Look-ups in named tables: a row name and a column name give one cell, copied from the table.

Table Gog
|  | Dazete | Sugeme | Muvi | Pezubud | Sagi | Vidu | Rasu |
|---|---|---|---|---|---|---|---|
| Memolu | 3.4 | 6.4 | 3.6 | 4.8 | 3.2 | 6.6 | 7.9 |
| Losedom | 3.9 | 1.4 | 1.3 | 2.2 | 1.8 | 1.5 | 1.0 |
| Benasi | 3.4 | 3.0 | 3.4 | 5.1 | 3.4 | 3.4 | 2.8 |
| Komabu | 2.7 | 5.2 | 4.2 | 3.6 | 3.9 | 5.4 | 5.7 |
| Fub | 2.8 | 4.8 | 3.1 | 0.8 | 2.8 | 4.4 | 5.2 |
| Nuti | 3.1 | 4.9 | 4.0 | 3.0 | 3.6 | 5.0 | 5.1 |
| Todiput | 5.0 | 2.9 | 2.6 | 7.5 | 2.7 | 3.7 | 2.9 |
| Torodar | 3.4 | 3.2 | 2.0 | 3.7 | 2.3 | 3.3 | 3.9 |
| Fas | 5.2 | 2.5 | 1.3 | 2.3 | 1.6 | 2.7 | 1.8 |

Sugeme of Memolu is 6.4
Rasu of Todiput is 2.9
Muvi of Fub is 3.1
Dazete of Todiput is 5.0
Sugeme of Todiput is 2.9
Pezubud of Torodar is 3.7
Sagi of Memolu is 3.2
Vidu of Nuti is 5.0
Sagi of Losedom is 1.8
Sagi of Nuti is 3.6
Sugeme of Nuti is 4.9
Pezubud of Komabu is 3.6
Sugeme of Benasi is 3.0
Sagi of Fas is 1.6
Rasu of Benasi is 2.8
Rasu of Losedom is 1.0
Vidu of Losedom is 1.5
Vidu of Torodar is 3.3
Muvi of Nuti is 4.0
Sugeme of Losedom is 1.4
Row with the largest Vidu: Memolu

Table Fufima
         Tamuzo    Pep  Pofele  Ginogi  Dosif  Fofof    Mot
Basamiz    39.7   53.8   -18.9   -72.4  -44.3   26.0   37.6
Teg       -61.1  -59.3   -46.9   -34.3  -38.2   46.4   45.3
Taf       -68.4  -10.2   -45.7     5.6  -35.6   58.4   62.9
Pasu       64.6   23.7     4.9    32.8   15.4  -61.4  -66.7
Sol        41.9   58.0    -7.5   -69.8   12.3  -61.8  -74.5

Mot of Basamiz is 37.6
Dosif of Pasu is 15.4
Fofof of Taf is 58.4
Mot of Sol is -74.5
Ginogi of Sol is -69.8
Fofof of Pasu is -61.4
Dosif of Basamiz is -44.3
Mot of Pasu is -66.7
Pofele of Taf is -45.7
Tamuzo of Basamiz is 39.7
Pofele of Basamiz is -18.9
Pep of Taf is -10.2
Tamuzo of Sol is 41.9
Ginogi of Basamiz is -72.4
Pep of Sol is 58.0

Table Mirobo
	Pela	Vomuzun	Kifi	Kag	Bafugur	Kanefu
Ladevan	0.3	0.5	0.5	0.6	0.3	0.2
Kogad	0.4	0.2	0.5	0.4	0.5	0.3
Rinevom	0.4	0.8	0.5	0.4	0.4	0.4
Rusa	0.4	0.5	0.3	0.6	0.7	0.7
Nobodig	0.5	0.5	0.3	0.5	0.7	0.7

Kogad, Kag => 0.4
Nobodig, Kanefu => 0.7
Rusa, Pela => 0.4
Kogad, Kanefu => 0.3
Nobodig, Bafugur => 0.7
Ladevan, Vomuzun => 0.5
Rinevom, Bafugur => 0.4
Kogad, Vomuzun => 0.2
Nobodig, Pela => 0.5
Rinevom, Pela => 0.4
Rinevom, Kanefu => 0.4
Ladevan, Pela => 0.3
Rusa, Kag => 0.6
Kogad, Kifi => 0.5
Rusa, Kifi => 0.3
Ladevan, Bafugur => 0.3
Nobodig, Kag => 0.5
Ladevan, Kifi => 0.5
Rusa, Bafugur => 0.7
Kogad, Pela => 0.4

Vuga.tsv
	Dega	Rodi	Tupu
Biv	3069	4659	7689
Keritaz	2159	7384	5875
Zozo	3307	4953	6585
Gikaze	5886	6568	5620
Bida	2896	4835	4677
Monada	4056	3979	5238
Lopipom	4684	5885	2685
Tosapu	5989	4327	5183
Tofo	6787	4433	6058
Kef	4266	4367	5581
Vov	3762	4252	7650
Mon	6515	4429	5790
Nasadu	3099	6074	6873

What is the Tupu of Mon in Vuga?
5790
What is the Rodi of Biv in Vuga?
4659
What is the Dega of Monada in Vuga?
4056
What is the Dega of Mon in Vuga?
6515
What is the Tupu of Tosapu in Vuga?
5183
What is the Dega of Nasadu in Vuga?
3099
What is the Tupu of Bida in Vuga?
4677
What is the Dega of Tosapu in Vuga?
5989
What is the Rodi of Gikaze in Vuga?
6568
What is the Rodi of Kef in Vuga?
4367
What is the Rodi of Monada in Vuga?
3979
What is the Dega of Tofo in Vuga?
6787
What is the Dega of Gikaze in Vuga?
5886
What is the Rodi of Nasadu in Vuga?
6074
Row with the largest Dega: Tofo

Tezal =
fields: Rerezu, Luzatop, Lemavam
Tevi: [83, 82, 31]
Nitoki: [43, 49, 63]
Rov: [43, 45, 46]
Dipas: [49, 57, 57]
Zod: [64, 76, 62]
Munilum: [39, 41, 60]
Pak: [61, 68, 45]
Pes: [39, 22, 54]
Sakog: [65, 57, 62]
Tobol: [46, 53, 60]

What is the Lemavam of Pak in Tezal?
45
What is the Luzatop of Rov in Tezal?
45
What is the Luzatop of Tobol in Tezal?
53
What is the Lemavam of Munilum in Tezal?
60
What is the Rerezu of Nitoki in Tezal?
43
What is the Lemavam of Nitoki in Tezal?
63
What is the Lemavam of Zod in Tezal?
62
What is the Rerezu of Tevi in Tezal?
83
What is the Lemavam of Rov in Tezal?
46
What is the Rerezu of Tobol in Tezal?
46
What is the Luzatop of Sakog in Tezal?
57
What is the Rerezu of Sakog in Tezal?
65
What is the Luzatop of Nitoki in Tezal?
49

Depas:
	Pemokez	Fad	Gib	Suv	Zifane	Nud
Dirodu	23893	-24298	-71930	-71851	53862	-3716
Tivab	-18246	-9000	-80769	-33333	-51864	-61226
Zap	-41754	27914	27863	-37376	-61214	-21669
Tidav	17828	-17439	-18912	-61420	-47564	-77761
Mef	32840	-85261	-57567	-70944	-57795	-25383
Fezik	-24324	52695	51995	2211	9548	26139
Vig	-46133	48889	32250	56074	-4369	-5685
Kip	44007	-55940	-91056	-52126	-4745	-22720
Fumunof	25063	-36437	-19647	28617	50143	1423
Sal	-61113	42135	29038	62880	34342	-20220

Fad of Fezik: 52695
Fad of Fumunof: -36437
Zifane of Fezik: 9548
Zifane of Mef: -57795
Gib of Kip: -91056
Gib of Vig: 32250
Fad of Zap: 27914
Gib of Dirodu: -71930
Nud of Mef: -25383
Zifane of Sal: 34342
Fad of Tidav: -17439
Pemokez of Mef: 32840
Suv of Fezik: 2211
Zifane of Tidav: -47564
Suv of Tivab: -33333
Suv of Mef: -70944
Fad of Kip: -55940
Zifane of Tivab: -51864
Pemokez of Kip: 44007
Which row has the largest Pemokez? Kip

Dofege:
|  | Dal | Togit |
|---|---|---|
| Zim | 52 | 75 |
| Kam | 50 | 42 |
| Nepobam | 72 | 49 |
| Zat | 49 | 66 |
| Kar | 58 | 37 |
| Vimir | 44 | 68 |
| Som | 50 | 44 |
| Natika | 18 | 37 |
| Debezez | 49 | 50 |

Natika, Togit -> 37
Debezez, Togit -> 50
Zat, Dal -> 49
Kar, Togit -> 37
Nepobam, Togit -> 49
Vimir, Togit -> 68
Vimir, Dal -> 44
Kar, Dal -> 58
Kam, Dal -> 50
Nepobam, Dal -> 72
Kam, Togit -> 42

Vab =
,Libi,Zedosum
Nunik,42,42
Fomam,96,84
Vevan,40,34
Dum,55,74
Fef,24,55
Sabe,33,62

What is the Zedosum of Nunik in Vab? 42
What is the Libi of Nunik in Vab? 42
What is the Zedosum of Fomam in Vab? 84
What is the Libi of Sabe in Vab? 33
What is the Libi of Vevan in Vab? 40
What is the Zedosum of Fef in Vab? 55
What is the Zedosum of Vevan in Vab? 34
What is the Zedosum of Dum in Vab? 74
What is the Libi of Fef in Vab? 24
What is the Libi of Dum in Vab? 55
What is the Zedosum of Sabe in Vab? 62
What is the Libi of Fomam in Vab? 96
Which row has the largest Libi? Fomam

Sibov =
         Zoli  Togav  Kir
Ful       125     70   82
Vaz       170     33  179
Gep        94     38   16
Ridora     71     41  153
Lelem     180     67   67
Zivofuv   157    103  179
Tokekev   157    152   18
Kabopu    139    161  190
Tikenek   173     45  226
Nati       17     81   93
Zadone     47     37   35
Buvasi    153    189   43
Fuvomor    89    185  148

Zoli of Gep = 94
Zoli of Fuvomor = 89
Zoli of Nati = 17
Togav of Zivofuv = 103
Zoli of Tokekev = 157
Kir of Buvasi = 43
Togav of Lelem = 67
Togav of Tokekev = 152
Zoli of Kabopu = 139
Kir of Tokekev = 18
Kir of Nati = 93
Kir of Zadone = 35
Togav of Kabopu = 161
Kir of Fuvomor = 148
Row with the largest Kir: Tikenek

Kunapa:
	Todo	Goridif	Nokog
Getupop	10.05	-1.48	7.64
Foripup	-50.36	-40.66	-24.54
Ralamus	-12.67	10.04	-35.13
Papiv	56.99	2.50	9.39
Zek	4.96	2.53	2.62
Kizuma	-16.03	7.71	-36.21

What is the Goridif of Kizuma in Kunapa? 7.71
What is the Goridif of Papiv in Kunapa? 2.50
What is the Todo of Papiv in Kunapa? 56.99
What is the Nokog of Foripup in Kunapa? -24.54
What is the Todo of Zek in Kunapa? 4.96
What is the Goridif of Foripup in Kunapa? -40.66
What is the Nokog of Getupop in Kunapa? 7.64
What is the Todo of Getupop in Kunapa? 10.05
What is the Nokog of Ralamus in Kunapa? -35.13
What is the Todo of Foripup in Kunapa? -50.36
What is the Goridif of Getupop in Kunapa? -1.48
What is the Nokog of Papiv in Kunapa? 9.39
What is the Nokog of Zek in Kunapa? 2.62
What is the Goridif of Ralamus in Kunapa? 10.04
What is the Goridif of Zek in Kunapa? 2.53
What is the Todo of Kizuma in Kunapa? -16.03
What is the Nokog of Kizuma in Kunapa? -36.21
What is the Todo of Ralamus in Kunapa? -12.67
Row with the largest Nokog: Papiv

